These are the activations of a small network on made-up records, seen along a few directions, one row for each record.
After each row come some of the record's fields: RUR, PELI, SUK, MAS, LOSAG, TEDOK, LAZUT, LADI.
Not every record has every field; a missing one is written missing.
The largest differences between rows may come from other fields.
Random noise pushes rows far along 12 fixed directions. That doesn't count. These rows show it; they differ only by the noise:
[  96  293   69  368   75  228 -210  -42  -96   68  -17  136 -104   -6
 -211 -198  308  240  214 -414  189  227  205  110 -110   35  359  198
   28]
[ 223  414  437  -65  244   22   42    4 -100  521  222   13  241 -195
 -246  -96  489   23  189   77  192   50  142  149 -169  -89  -45 -308
  338]
[ 168  -82  300 -184  170   34  503   77 -526   99 -203 -373  -74 -441
   26   80  -81   53 -126  -99  -29  144   59 -153  189   15  -28 -245
   51]
[ 555 -290 -510  289  192 -136 -386  169  135  -99 -127  164 -560 -356
  -33  -96   87 -145 -343  415 -388 -191 -112  236   -6  -68 -344 -732
  184]
[ 313   60 -176  328  186  -13  -64  -46  133  240   31  215 -182  -89
   29   29  473  154  -30 -187   33   69   -6  259  -98 -393 -102  -89
  157]
[  82  106   79 -202  176 -150 -254 -286  376  296  497  162  110  -58
 -165  195  201 -245  239  366 -127 -102  -14  410 -275   89 -113  -44
  161]
[ 357  284  553 -398  124 -365 -124  -62 -135  571  356   57   82 -157
 -549  381   62  141  190 -128  412 -209  138 -486 -633  448  -55 -143
  402]
[  89 -146  -12   63  109  -58 -147  229 -247   -6 -313 -263 -353  -96
 -234  -42 -372   16   31   -5   44  190  -58   49   83  121   64 -152
 -185]
[  62   70 -128   12  138 -162 -309   -4  206 -225 -311 -214 -403  -57
 -581  -95 -627 -212 -181 -317   49  338  -49  -90 -601 -233   41   89
 -362]
[ 108  -50  421 -294   71  -66  454 -168 -140   27  -51    2  -80  -80
   62  339  250  212   -9 -407  224 -286  151 -476 -146  354  -23   34
  282]
[-168 -486  133 -401 -213 -190  375 -302 -106   52 -161 -108 -484  -61
  284  496  -61  359   38 -128  -65  183  -79   38  442  275   47  571
 -682]
[-165 -171  167 -325  485 -218  558 -208  259  123  249 -119  -74  136
  158  585 -172  -14  323  -71  103 -335 -165   58 -152    1 -436  263
  228]
[ 157  157 -130  400  502  121 -157   47   30   42  151 -143 -119 -238
 -281  -90 -245 -165  247  -32 -139  217    1  460 -142 -262    8  -73
  129]
[-105  106  -32  399  698  240  418  252 -165  -28 -115 -251 -251   16
   35 -126 -199  172  406 -188  126   25  -61  297  177 -251 -218   51
  195]

[-129 -164  -53 -119   63  -45   78 -127  230  -33  252 -278  321 -137
   46  182 -345 -547   72  362 -396   27 -125  397  117 -104  -13  -57
   21]
<RUR:vot PELI:betod SUK:mesu MAS:vope LOSAG:moki TEDOK:doba LAZUT:vomo LADI:gozo>
[ 257 -277 -167  -25 -148  -40  299  -76 -224 -275 -506  -52 -423 -282
  200   59  121  138 -569 -372  -65  182   34 -292   40 -215   -9  -26
 -295]
<RUR:rikit PELI:vedi SUK:mesu MAS:moz LOSAG:kog TEDOK:sumog LAZUT:missing LADI:lepel>
[-145  178  103 -176  156  132   79   89   39 -110  212  114  308  154
   42 -233  258 -146   47  324   -3 -495   81 -170  -57  314 -153 -328
  515]
<RUR:vot PELI:vedi SUK:mesu MAS:vope LOSAG:kog TEDOK:sumog LAZUT:missing LADI:gozo>
[  53   96  117  419  191  441   -6  -64  -96 -402  244  -93 -153 -508
   11 -208 -198  -76  281  239 -550   48  278  407  293  308  113 -149
  101]
<RUR:someb PELI:gebag SUK:zate MAS:moz LOSAG:famar TEDOK:missing LAZUT:missing LADI:missing>
[-121  242 -141  125  -60  322 -247 -170 -176 -239  252   42  -87 -347
 -256 -427 -205   68   87  122 -360  239  241   42  116  409  384  413
 -406]
<RUR:vot PELI:betod SUK:mesu MAS:memi LOSAG:moki TEDOK:sumog LAZUT:vomo LADI:lepel>
[ 232 -259 -228  129  239 -119  468    6 -210  166   24   52 -292 -136
  319  372   93  417  -54 -348   93 -172 -103 -290  127 -151 -258  179
  193]
<RUR:vot PELI:betod SUK:mesu MAS:memi LOSAG:moki TEDOK:tafam LAZUT:tubo LADI:losig>
[ -94 -284  163  -69 -335   45 -358 -234  444 -495 -239  146 -188  360
  109  108  174 -182   -5  -90  -30 -255  140   72  -13  441  256  -39
  -37]
<RUR:zuf PELI:betod SUK:zate MAS:moz LOSAG:kog TEDOK:tafam LAZUT:missing LADI:losig>
[-400  624 -146   17  164  297  421   24 -259 -105  148  -45   45  -71
 -109 -559 -261  321   51  -95  124  281   61 -278 -244 -272 -146  484
 -169]
<RUR:rikit PELI:vedi SUK:mesu MAS:memi LOSAG:kog TEDOK:doba LAZUT:missing LADI:losig>
[ 137  127 -381  623   96  363   23  264  -99 -128 -186  307   -7  246
  433 -308  673  274   18 -246  223 -260   66   68  123 -260  -72 -305
  646]
<RUR:vot PELI:vedi SUK:mesu MAS:moz LOSAG:moki TEDOK:tafam LAZUT:vomo LADI:losig>
[  30   36  -68 -243  185    1    7 -169  -25   85  482  135 -207 -341
  -30   25  -71   36  214  634 -380 -153   18  249  223  426 -193  103
 -143]
<RUR:zisup PELI:betod SUK:zate MAS:moz LOSAG:moki TEDOK:sumog LAZUT:vomo LADI:lepel>
[ 111   -2 -126 -372 -185 -350  -83  -72  547  325 -171  253  -54  178
   16  -70  535 -146 -463  382   39 -104 -204   19 -192 -487 -364 -261
 -182]
<RUR:zisup PELI:betod SUK:mesu MAS:vope LOSAG:kog TEDOK:sumog LAZUT:missing LADI:lepel>
[  80 -643   49 -216 -132 -228  112   76 -170 -270 -195  -65 -167   40
  223  419 -179   -9 -178  -95  -23 -321  -88 -306  254  402 -139 -217
  101]
<RUR:vot PELI:vedi SUK:mesu MAS:moz LOSAG:kog TEDOK:doba LAZUT:missing LADI:losig>
[ -64  242  485 -234   38 -127  -23   47  114  193   11 -128  109   64
 -420  -34 -182  -44  103  -76  215   10   97 -265 -295   45  -96  -74
  -74]
<RUR:rikit PELI:vedi SUK:zate MAS:moz LOSAG:moki TEDOK:sumog LAZUT:tubo LADI:lepel>
[-343  354  -27 -290 -303  181 -327 -291  312 -387  123  284  329  291
 -186 -428   82 -290 -127   52   18  -45  154 -206 -490  192  181  232
  -20]
<RUR:zisup PELI:betod SUK:mesu MAS:moz LOSAG:kog TEDOK:tafam LAZUT:missing LADI:losig>
[-140 -252  111 -140  -41    7  256 -221  -74  -39   29 -289   85  -65
  205  382 -277 -113   92 -103  -78  181  -49  218  182   15  223  221
 -160]
<RUR:zuf PELI:betod SUK:mesu MAS:memi LOSAG:moki TEDOK:tafam LAZUT:zib LADI:losig>
[ 171  321    6  116 -399   43 -420 -136  123  213   12  166  266   45
 -157 -110  442 -144 -100 -148  151  264  150   98 -377 -191  386  -47
   41]
<RUR:someb PELI:gebag SUK:zate MAS:moz LOSAG:moki TEDOK:sumog LAZUT:vomo LADI:lepel>
[ -24  399 -106    0  124  157 -207  225 -111 -281  -44  194 -166  124
 -170 -597   34   62  -34  281  143 -332  113 -223 -381  307 -227 -364
  297]
<RUR:zuf PELI:betod SUK:mesu MAS:moz LOSAG:kog TEDOK:sumog LAZUT:missing LADI:lepel>
[ 185   23 -224  634  413  207 -255  136 -213  -27  355  107   64  -35
   59   82  -13   56  418  -60  -39 -118   78  371   64   89  111 -123
  582]
<RUR:zuf PELI:vedi SUK:mesu MAS:moz LOSAG:famar TEDOK:missing LAZUT:missing LADI:missing>
[-182  212  537 -108  145    4  114 -183  556  -21   -5   38  201  197
 -145   10  230 -205  175 -156   88 -135   87  119 -141 -143  -36   66
   35]
<RUR:zisup PELI:betod SUK:zate MAS:moz LOSAG:famar TEDOK:missing LAZUT:missing LADI:missing>
[-510  245   45 -166  314  246  553 -193   65 -610  118 -105  -31  104
  -91  -76 -592   20  159 -377   17 -306  132 -563 -342  324  -66  568
   16]
<RUR:zuf PELI:vedi SUK:mesu MAS:vope LOSAG:moki TEDOK:sumog LAZUT:vomo LADI:lepel>
[-150  328  -65  -22 -158  182  138 -161  155 -207  146  341   49   82
  129 -319  353  167 -128  -74   44 -145  174 -292 -232   45  -76  153
  110]
<RUR:rikit PELI:vedi SUK:mesu MAS:moz LOSAG:kog TEDOK:doba LAZUT:missing LADI:losig>
[-164 -160   74  161  263  171  181    6  204 -335    3   11  -62  174
  320   69   91  -69  293   75 -100 -392  -16  250  281  173 -167  -84
  241]
<RUR:rikit PELI:vedi SUK:zate MAS:moz LOSAG:kog TEDOK:tafam LAZUT:missing LADI:losig>
[ 218  212  -59  -13  289 -211  168 -366  332  482  396  254 -366 -249
   13  231  391  362  140   50  -51  281  -38  434 -163 -498 -345  472
 -326]
<RUR:vot PELI:betod SUK:mesu MAS:moz LOSAG:famar TEDOK:missing LAZUT:missing LADI:missing>
[-365   21  286 -305 -315  -22  154 -365  102  129   77  -21  152   56
  -21   60   85  127   65 -191   26  452   24   98  183  -78  236  709
 -689]
<RUR:vot PELI:betod SUK:mesu MAS:memi LOSAG:kog TEDOK:doba LAZUT:missing LADI:losig>
[  95  -87 -252 -317 -450 -418 -548  326  -26  236 -364 -100   84  111
 -404 -185 -286 -248 -552  305  115  287 -271 -331 -306 -271  -25 -340
 -366]
<RUR:vot PELI:betod SUK:mesu MAS:vope LOSAG:famar TEDOK:missing LAZUT:missing LADI:missing>
[  56  -61   51  -18  183 -174   95  113  -83  -42 -127 -135 -272   40
 -172  114 -408   88  -32 -171  157   60  -74 -144 -203 -127 -226  -23
  -92]
<RUR:zuf PELI:betod SUK:zate MAS:moz LOSAG:famar TEDOK:missing LAZUT:missing LADI:missing>
[  60 -137 -341   64 -319  121 -173 -175 -250  -53  -59  201  -60   14
  278  -95  429  242 -263 -181  -17  284   32   76  141 -116  300  263
 -239]
<RUR:vot PELI:vedi SUK:mesu MAS:memi LOSAG:kog TEDOK:tafam LAZUT:missing LADI:losig>
[ 175 -309  -14  185   50  -86   54 -195   18    5  356  330 -177  -36
  198  521  128  381  238 -255 -103 -324   60  -73  202  372    4  355
  170]
<RUR:zisup PELI:betod SUK:zate MAS:moz LOSAG:famar TEDOK:missing LAZUT:missing LADI:missing>
[  70  -76  -37  -50 -104   15  125  -50 -249 -146   11 -362  191 -292
   28  260 -534 -309 -109 -105 -141  188    5 -124 -238  -89  168  -61
  150]
<RUR:someb PELI:gebag SUK:zate MAS:moz LOSAG:kog TEDOK:tafam LAZUT:missing LADI:losig>
[  71   17    9 -116  101  -63  -23  370 -230   98 -250 -193   31  -57
  -74 -249  -56 -191 -194  408   49  -27  -93   54   24 -190 -297 -663
  133]
<RUR:zuf PELI:vedi SUK:mesu MAS:moz LOSAG:kog TEDOK:sumog LAZUT:missing LADI:lepel>
[-189  226 -308  304   27  348  -67  198  121 -596 -435  128 -285  202
  -21 -660  -20   53 -164 -134   11 -161  124 -205  -51   39   11  -67
   26]
<RUR:zisup PELI:betod SUK:mesu MAS:moz LOSAG:moki TEDOK:sumog LAZUT:vomo LADI:gozo>
[-145 -192 -409   59 -158  -88 -162 -183  379    2  236  317 -138  153
  276  123  145   65    8  312 -223  -89 -172  290  169 -137 -187  205
 -227]
<RUR:zuf PELI:vedi SUK:mesu MAS:vope LOSAG:kog TEDOK:tafam LAZUT:missing LADI:losig>
[  28 -445 -415 -204 -305 -276 -281 -166  141    9  154  158 -407 -195
   70  267 -241   62 -107  470 -451  -92 -153  -41  279  417  -11  242
 -524]
<RUR:vot PELI:betod SUK:mesu MAS:vope LOSAG:moki TEDOK:sumog LAZUT:tubo LADI:lepel>
[ 334 -126   91  -27  110 -203  -90 -122  274 -100  145  190 -354 -246
  -82  170   75   14 -140  147 -230 -247   57   60 -175   31 -374 -358
   79]
<RUR:zuf PELI:betod SUK:zate MAS:moz LOSAG:famar TEDOK:missing LAZUT:missing LADI:missing>
[ 140  297  129  294  -11  -42 -362  125  459   49 -270  -27 -182   38
 -351 -245   35 -137  -43  -37  121  233   58  256 -400 -466  -77 -320
  -65]
<RUR:someb PELI:gebag SUK:mesu MAS:moz LOSAG:famar TEDOK:missing LAZUT:missing LADI:missing>
[-538   76  -41 -586 -216   99  220 -197  -52 -140  209  -14  270  133
  190 -252  -54 -145    4  462 -162  158  -73  102  139   96  -90  351
 -355]
<RUR:vot PELI:betod SUK:zate MAS:moz LOSAG:kog TEDOK:doba LAZUT:missing LADI:losig>

Here are new rows. What are their fields?
[  53 -322  113 -271 -168 -126  241  -33 -323   35  -14  -72  119   18
  275  490  -16   65  -48  -55  124 -303  -39 -370   42  437   83  -54
  372]
<RUR:zuf PELI:betod SUK:mesu MAS:memi LOSAG:famar TEDOK:missing LAZUT:missing LADI:missing>
[-116  -97 -261  142  270 -120 -193   45  355 -172  106   44  -88  270
 -168   51 -492 -169  122    7  -18 -130 -161   90 -246  -99 -206  172
   26]
<RUR:zisup PELI:betod SUK:mesu MAS:moz LOSAG:famar TEDOK:missing LAZUT:missing LADI:missing>
[ 174 -188  451 -149 -144 -192  110   29 -257  361    0  -58  126  -11
    5  437  183  257  115 -304  269  -36   64 -290  184  199  149   50
   53]
<RUR:vot PELI:betod SUK:zate MAS:moz LOSAG:kog TEDOK:tafam LAZUT:missing LADI:losig>
[-339  276  237 -152 -441  216   -4    2   64 -123 -289  101 -100  278
   87 -472  369  256   94  143  184   87  156   11  168  230   90   79
 -366]
<RUR:someb PELI:gebag SUK:zate MAS:moz LOSAG:moki TEDOK:tafam LAZUT:vomo LADI:losig>
[ -20 -370 -223 -184   14  237  498 -302 -283 -317  206   67  218 -272
  669   67  398 -115 -287  188 -467 -153   21  140  402   91   -1  -19
  206]
<RUR:vot PELI:vedi SUK:mesu MAS:memi LOSAG:famar TEDOK:missing LAZUT:missing LADI:missing>
[-256   27  772 -259  149  102  541  147 -147 -126 -438 -519  -48 -143
 -117 -160 -296  -43   98  -58   82   -7  106 -250  328  222  -46 -217
 -210]
<RUR:rikit PELI:vedi SUK:mesu MAS:memi LOSAG:moki TEDOK:tafam LAZUT:tubo LADI:losig>
[ 107  263   67 -230  -14 -233   -1 -196  187  613  417  463 -219  -17
  -27   68  621  520  216  340  144  -68  -44  121   26   -1 -282  290
 -203]
<RUR:zisup PELI:betod SUK:mesu MAS:vope LOSAG:kog TEDOK:tafam LAZUT:missing LADI:losig>
[ -39   98 -556   -5   97  -95 -402  -80   76  265  396  129  285  205
  -51   -3 -127 -206  109  336   18  103 -244  332 -272 -273  -83  177
  105]
<RUR:zisup PELI:betod SUK:mesu MAS:memi LOSAG:moki TEDOK:tafam LAZUT:vomo LADI:losig>
[-172  300  252  -40   67   95  135   17   50   34 -151  -25  -21    6
 -237 -362  153   84    5  -39  107  184   72   15   12 -197   -8   78
 -359]
<RUR:zuf PELI:vedi SUK:mesu MAS:vope LOSAG:kog TEDOK:sumog LAZUT:missing LADI:lepel>
[-239  226  -49  218  200  241  251 -205  393 -162  -40  247 -302  134
  148 -314  486  313  212 -110  -16   24   78  231  240 -136   23  515
 -349]
<RUR:vot PELI:betod SUK:mesu MAS:vope LOSAG:kog TEDOK:tafam LAZUT:missing LADI:losig>
[ 117  123   50  -57 -180   -9 -128  -35 -151  147  251  135  291  -60
  -83  -30  177    9  -65   48   51  -79   85 -204  -95  166  113 -137
  170]
<RUR:zuf PELI:vedi SUK:mesu MAS:vope LOSAG:moki TEDOK:tafam LAZUT:vomo LADI:losig>
[ 195 -511  -91  -47   78 -314  -19  -55   52  240  191    3  143  154
  215  748   -8 -127  124 -139   83 -268 -168   50   16  114   26   64
  338]
<RUR:vot PELI:betod SUK:mesu MAS:moz LOSAG:kog TEDOK:sumog LAZUT:missing LADI:lepel>
[ 109  117 -157  -46  269   40  263  120 -221  -37  240  -11   15 -275
  -13 -105 -192   78  -79  188 -126 -293    4 -435 -105  122 -246 -123
  326]
<RUR:vot PELI:betod SUK:mesu MAS:vope LOSAG:kog TEDOK:tafam LAZUT:missing LADI:losig>
[-231  554  -20 -356  211  297  572 -345   93 -440  237    3 -125 -383
   95 -437  -75  -39  -76  305 -315 -153  210 -172 -387  155 -296  182
  -34]
<RUR:someb PELI:gebag SUK:mesu MAS:moz LOSAG:moki TEDOK:sumog LAZUT:vomo LADI:lepel>
[-311 -145   97 -366   26 -171  171  366 -232   45  -13  -86  126  515
  178   44 -206  111  145  317  349 -386 -201 -209   87  191 -527 -294
  297]
<RUR:zuf PELI:vedi SUK:zate MAS:moz LOSAG:kog TEDOK:doba LAZUT:missing LADI:losig>
[  49  129  428    3 -219  203   88  -17 -149 -115 -322 -149  257  -71
  -64 -215  255 -190 -257 -298   74  183  253 -133    1  -97  338 -298
   27]
<RUR:zuf PELI:betod SUK:zate MAS:moz LOSAG:kog TEDOK:sumog LAZUT:missing LADI:lepel>
[ 141 -114 -171  139  124   83   58  143  107  -99 -204   12    3 -128
  202 -325  353 -234 -298  271 -273  -16  -76  332  267 -547 -344 -612
   89]
<RUR:vot PELI:vedi SUK:zate MAS:moz LOSAG:moki TEDOK:tafam LAZUT:tubo LADI:losig>
[ 101  287  262  -48 -116 -131 -182  130  191   36 -295  193 -501   92
 -304 -332  238  380  -91  -14  293   -5  113 -173 -209  -54 -260 -220
 -291]
<RUR:zuf PELI:betod SUK:zate MAS:moz LOSAG:kog TEDOK:tafam LAZUT:missing LADI:losig>
